These are the activations of a small neural network, seen along a few directions. Each row is one input.
Each table varies a few parts of the input and shows all the possible inputs, shuffled.
Descriptions start from the smaller parts, as in this example, which fits no table here: one of 3 separate values, together with either a single point or one of 9 places along a line or (one of 4 places along a line, together with one of 5 places around a ring).
Shared parts are said once, and a part with two or three values counts as separate values.
In the rows, zero is written as 128.

Other details of the inputs vary at random and push rows far along three fixed directions, the same in every table; ignore that.

Table:
x1: [164 147 110  61 113  90 139 134 155 126 114 128 153]
x2: [155 117 123  91 180 139 131 191 172  86  84  99 142]
x3: [117 116 156 132 157 109 118 209 119  82 171  89 127]
x4: [120 165 129 136  72  97 137  61 117 157 155 169 123]
x5: [116 166 124 105 104  21 138 148 134  95 179 128 145]
x6: [ 91 119 138 209 138 140 104 124  88 117 158 124 103]
x7: [151 163  91 125  91 137 123  35 147 169  82 174 142]
x8: [176 138 114  76 181 161 122 185 186  86  51  94 156]
x9: [101 102 152 175 133 154 110 139  83 136 165 119 106]
x10: [ 94  93 143 181 133 169 127 120  93 150 137 128 105]
x11: [ 92  98 145 174 135 146 128 133  85 140 158 116 106]
x12: [167 145  94  80  94 160 137  54 162 182  67 170 148]
x13: [123 142 139  78 102  37 153 157 134 119 192 121 146]
x14: [122 141 135  88 121  65 138 175 127 104 165 112 142]
x15: [135 124 114 164 166 171 110 124 154 105  76 123 124]
x16: [130 144 120 138 115 109 140  95 127 128 130 140 114]
x17: [146 156  87 120  93 109 137  41 143 165  98 165 136]
x18: [123 136 137  88 128  64 146 171 134 109 171 113 141]
x19: [162 121 113  93 155 140 131 143 157 119  88 112 137]
x20: [107 110 162 133 159 110 125 203 131  87 170  99 129]
x21: [173 117 105 115 173 209 106 138 153 120  43 112 131]
x22: [155 171 101 113  79 121 133  49 138 158 103 167 127]
x23: [110 125 153 127 155 104 122 216 119  79 166  85 130]
x24: [102  84 146 182 135 172 122 116  95 150 142 130 104]
x25: [146 167 119  80 115  56 154 138 174  95 129 135 142]
x26: [121 120 134 116 143 110 136 162 126 113 144 107 130]
x27: [ 96 101 159 178 136 157 112 136  87 138 167 125 110]
x28: [119 148 122 111  64 105 135  73 103 180 160 161 134]
x29: [153 127 114 155 163 173 115 124 135  99  71 118 108]
x30: [109 133 123 116  69 103 149  69 111 184 155 167 132]
x31: [111 148 145 139 117  88 137 137 135 101 163 132 120]
x32: [102 101 149 182 138 181 110 120  87 148 144 132 108]
x33: [109 140 128 115  67 109 144  72 116 181 159 168 136]
x34: [121 150 136  76 100  38 145 163 123 116 187 125 146]
x35: [ 98 104 149 179 134 177 112 122  89 146 144 129 110]
x36: [ 98 101 160 177 134 156 113 137  89 136 167 123 112]
x37: [107  92 141 179 136 169 111 120  80 146 142 125 101]
x38: [146 110 116 136 161 209 118 127 149 131  57 120 128]
x39: [157 140  88 127 131 150 129  73 167 140  56 151 136]
x40: [123  91 133 160 150 182 121 121 118 142 107 127 112]
x41: [149 140 113  86 128 114 135 145 143 121 104 118 144]
x42: [177 123 116  82 180 166 123 178 193  88  56 100 151]
Each input here is: one of 6 places around a ring, together with either one of 2 separate values or one of 5 places along a line.
Q: The inputs of x24 and x42 match in every part but the place on the ring of 6. If x2 is changed in the same way as x24 into x42, which row does it become?
A: x12
Q: Start at x11 and move only the place on the line of 5, one step at a time. The first step leads to x26. Which rows follow, in order?
A: x18, x19, x13
Q: List by row number the other rows that have the place on the ring of 6 in common with x41.
A: x1, x5, x14, x29, x34, x37
Q: Start at x4 and move only the place on the ring of 6, one step at a time. The first step leads to x22. Which rows follow, in order?
A: x29, x16, x25, x31

Table:
x43: [153 121 129 149 188 176 106 170 147  74  81  95 117]
x44: [ 99  85 154 172 153 159 124 152 101 128 154 113 105]
x45: [146 114 118 152 193 166 114 170 144  77  73  95 116]
x46: [161 166  99  74 131  94 134 138 186 102  85 127 163]
x47: [104 113 148 190 152 148 106 144  98 106 151 115 104]
x48: [ 94 129 155 165 142 101 118 168 110  93 181 115 117]
x49: [112 127 144 142 155  97 136 176 144  81 149 108 123]
x50: [156 115 122  93 170 137 126 178 154  98  94  97 141]
x51: [ 89 120 152 169 146  95 129 166 114  94 176 114 117]
x52: [120 100 155 149 166 158 115 190 108  98 142  92 114]
x53: [101 129 152 163 139  99 117 169 100  91 178 109 113]
x54: [143 165 101  95  75  79 147  53 148 166 124 172 144]
x55: [ 90  78 138 209 105 216 123  45  70 207 133 163  89]
x56: [113 137 144 110  82  91 141 122  99 152 183 140 128]
x57: [ 96 130 146 172 120 110 119 135  88 116 175 126 107]
x58: [171 159 100  74 135  89 138 130 182 103  87 128 153]
x59: [118 140 126  93  68  74 149  82 115 179 174 161 142]
x60: [123  99 108 210 132 230 110  31 102 182  69 163  95]
x61: [ 82 115 155 187 124 101 131 131  97 120 191 129 101]
x62: [139 139 120 101  82 149 138  72 132 183 114 164 140]
x63: [130  94 127 150 170 195 109 149 125 128  92 109 124]
x64: [138 143 119  72 107  97 139 138 154 138 126 132 160]
x65: [105  95 154 168 149 163 110 155  89 128 155 111 111]
x66: [ 96 126 142 167 140  94 119 169  99  92 175 106 115]
x67: [145 103 139 131 187 195 114 186 148  96  85  95 127]
x68: [ 96 105 155 145 141 108 121 179 100 115 184 104 126]
x69: [134 114 116 172 169 176 104 137 122 105  88 108 114]
x70: [154 160 112  34  90  46 157 132 156 136 143 136 164]
x71: [171 168 105  71 132  98 130 134 183 102  90 129 156]
x72: [141 110 126 154 194 168 119 168 159  78  79 100 116]
x73: [170 159 100  74 132  92 145 132 179 100  84 125 143]
x74: [112 124 127 127  88 121 130  87 104 180 157 152 133]
x75: [165 162  91  80 114 101 142  98 164 127  79 143 143]
x76: [134 103 114 184 171 212 111 105 134 126  57 128 110]
x77: [153 147 114 121 130 150 124 102 155 126  90 141 131]
x78: [156 117 111 100 130 154 135 107 144 147  89 131 131]
x79: [ 89 109 158 159 113 119 123 147  72 139 193 122 110]
x80: [135 159 111 125  70 134 136  37 132 178 113 179 131]
x81: [162 151 114 104 147 148 125 137 177  99  70 124 141]
x82: [108 154 135 129  90  86 133 109 123 134 164 149 134]
x83: [148 157 108 121  85 132 130  56 127 162 109 163 125]
x84: [145 150 116 118 176 130 130 166 159  81  91  89 135]
x85: [148 165 121  94 112  90 135 121 159 115 128 139 143]
x86: [151 111  96 130 107 198 126  43 113 197  67 159 119]
x87: [152 156 117  37  92  49 160 130 168 135 146 139 161]
x88: [150 139 109 117 169 126 119 173 155  76  86  98 134]
x89: [173 131 117  81 146 156 125 145 159 120  79 115 143]
x90: [ 80 126 157 183 119 109 120 135  91 120 192 132 110]
x91: [ 89 125 148 169 143  97 121 168 112  95 177 111 122]
x92: [150 111 100 126 104 209 134  37 138 200  55 167 125]
x93: [146 153  95  77  42 105 144  27 117 217 125 181 149]
x94: [ 86  98 146 176 115 154 120 114  81 165 167 136 115]
x95: [130 144 127  87  85 107 139 105 133 163 141 152 149]
x96: [142 155 118  72 116  98 151 131 143 140 128 118 150]
x97: [140 144 128  86  87 107 139 101 131 162 145 149 143]
x98: [110 127 144 141 153  97 137 177 145  80 147 109 124]
x99: [ 97 131 136 164 101  91 133  96 100 143 178 148 115]
x100: [116 137 123 148  89 105 140  73 108 155 149 155 112]
x101: [148 167 122  35  87  56 150 138 164 137 147 142 171]
x102: [142  94 122 169 142 246 107  76 112 175  69 141 108]
x103: [160 145 100 109 155 138 120 134 173 104  71 121 146]
x104: [ 90 129 157 166 139 103 120 170 111  92 177 115 120]
x105: [168 131 119  82 149 161 127 147 168 121  78 120 146]
x106: [ 72  91 151 194  95 160 128  78  63 189 176 156 103]
x107: [122 171 124  87  93  22 142 138 144 111 182 134 155]
x108: [ 87 129 156 180 115 110 124 135  81 115 189 127  98]
x109: [118 168 120 112  65  68 140  79 110 153 166 162 130]
x110: [ 93 103 148 170 111 155 119 116  67 159 165 134 103]
x111: [143 153 100 133  68 142 125  15 114 193 107 182 124]
x112: [175 171 104  69 127 101 135 135 175  99  87 126 147]
x113: [148 110 124 153 193 166 117 167 155  77  79  96 114]
x114: [148  93 128 132 194 183 114 179 142  98  81  91 126]
x115: [143 106 106 184 169 212  98 102 122 127  60 120 110]
x116: [ 99 145 143 134 123  51 130 167 123  95 194 117 136]
x117: [ 84 100 156 161 117 116 137 144  78 136 190 122 101]
x118: [ 97 119 133 148  70 117 129  67  76 196 182 160 123]
x119: [173 158 102  73 133  91 143 129 183 101  86 126 146]
x120: [ 94  97 143 174 115 150 116 111  71 163 167 131 111]
x121: [177 169 108  70 129 100 133 132 182 100  91 128 151]
x122: [153 136 113 119 172 124 115 170 162  78  92 100 140]
x123: [159 122 127  91 166 143 118 182 152  98  97  97 143]
x124: [ 96 117 153 168 145  94 131 163 115  93 178 112 109]
x125: [ 93 101 160 145 142 109 136 177 110 111 185 110 117]
x126: [145 156 106  77  44 112 142  28 126 216 130 187 149]
x127: [114 130 140 167 127 148 121 112 117 127 136 137 113]
x128: [149 116 125  94 171 141 130 182 164  99  93 102 145]
x129: [ 87  97 159 163 121 115 133 141  85 138 195 123 107]
x130: [ 95 110 163 143 139 114 122 182 103 113 186 110 124]
x131: [117 159 144  61  83  41 149 158 140 129 188 135 161]
x132: [ 86  93 142 183  99 164 126  70  71 192 164 157 104]
x133: [110 114 149 116 148 107 134 189 134 102 153 105 137]
x134: [139  98 128 134 190 190 110 186 147  99  77  92 134]
x135: [127 149 134  60  89  33 160 150 136 126 185 129 148]
x136: [142 110 111 190 148 228  98  65 115 154  63 144 103]
x137: [148 112 120 153 195 165 111 167 147  78  76  95 118]
x138: [143 103 109 182 170 208 108 102 122 126  59 123 103]
x139: [132 152 112 111  93  88 148  89 134 139 130 150 125]
x140: [107  96 158 168 147 165 114 155  93 126 156 111 108]
x141: [157 146 113 120 129 148 122 100 153 126  90 138 130]
x142: [132 103 115 184 170 213 110 105 134 126  57 127 110]
x143: [152 112 119 123 142 189 113 113 132 150  82 129 130]
x144: [108 133 154 104 113  67 134 180 106 113 198 112 136]
x145: [110 127 145 141 152  97 136 178 145  79 146 108 124]
x146: [168 128 102  82 148 151 124 146 154 124  71 112 147]
x147: [ 89 101 162 146 139 111 138 179 111 111 182 110 119]
x148: [155 119 109 100 128 155 137 110 141 146  86 131 128]
x149: [144 121 106 138  79 223 125  10 116 225  69 183 122]
x150: [ 95 105 153 142 140 106 132 179  93 110 179 105 115]
x151: [171 150  98  45 126 105 138 147 167 122  86 119 161]
x152: [ 96 148 133 140  88  74 134 109 115 138 176 147 135]
x153: [170 143 107  48 132 103 142 142 180 124  92 125 162]
x154: [106 135 157 103 111  70 141 182 107 109 197 113 130]
Q: The inputs of x78 and x119 match in every part but one. If x133 is changed in the same way as x78 into x119, which row does it become?
A: x142
Q: The inputs of x79 and x57 match in every part but one. If x123 is changed in the same way as x79 into x57, which row does it become?
A: x111
Q: The inputs of x87 and x124 match in every part but one. If x44 is changed in the same way as x87 into x124, which row does it become?
A: x61
Q: Describe the family of inputs behind these rows.
A: one of 2 separate values, together with either a single point or (one of 5 places along a line, together with one of 11 places along a line)
Q: Change only the place on the line of 11 in x152. List by row number the other rows that result.
A: x46, x66, x69, x88, x91, x103, x107, x115, x116, x122
Q: Change only the choice among 2 separate values in x70. List by row number the other rows that result.
A: x138
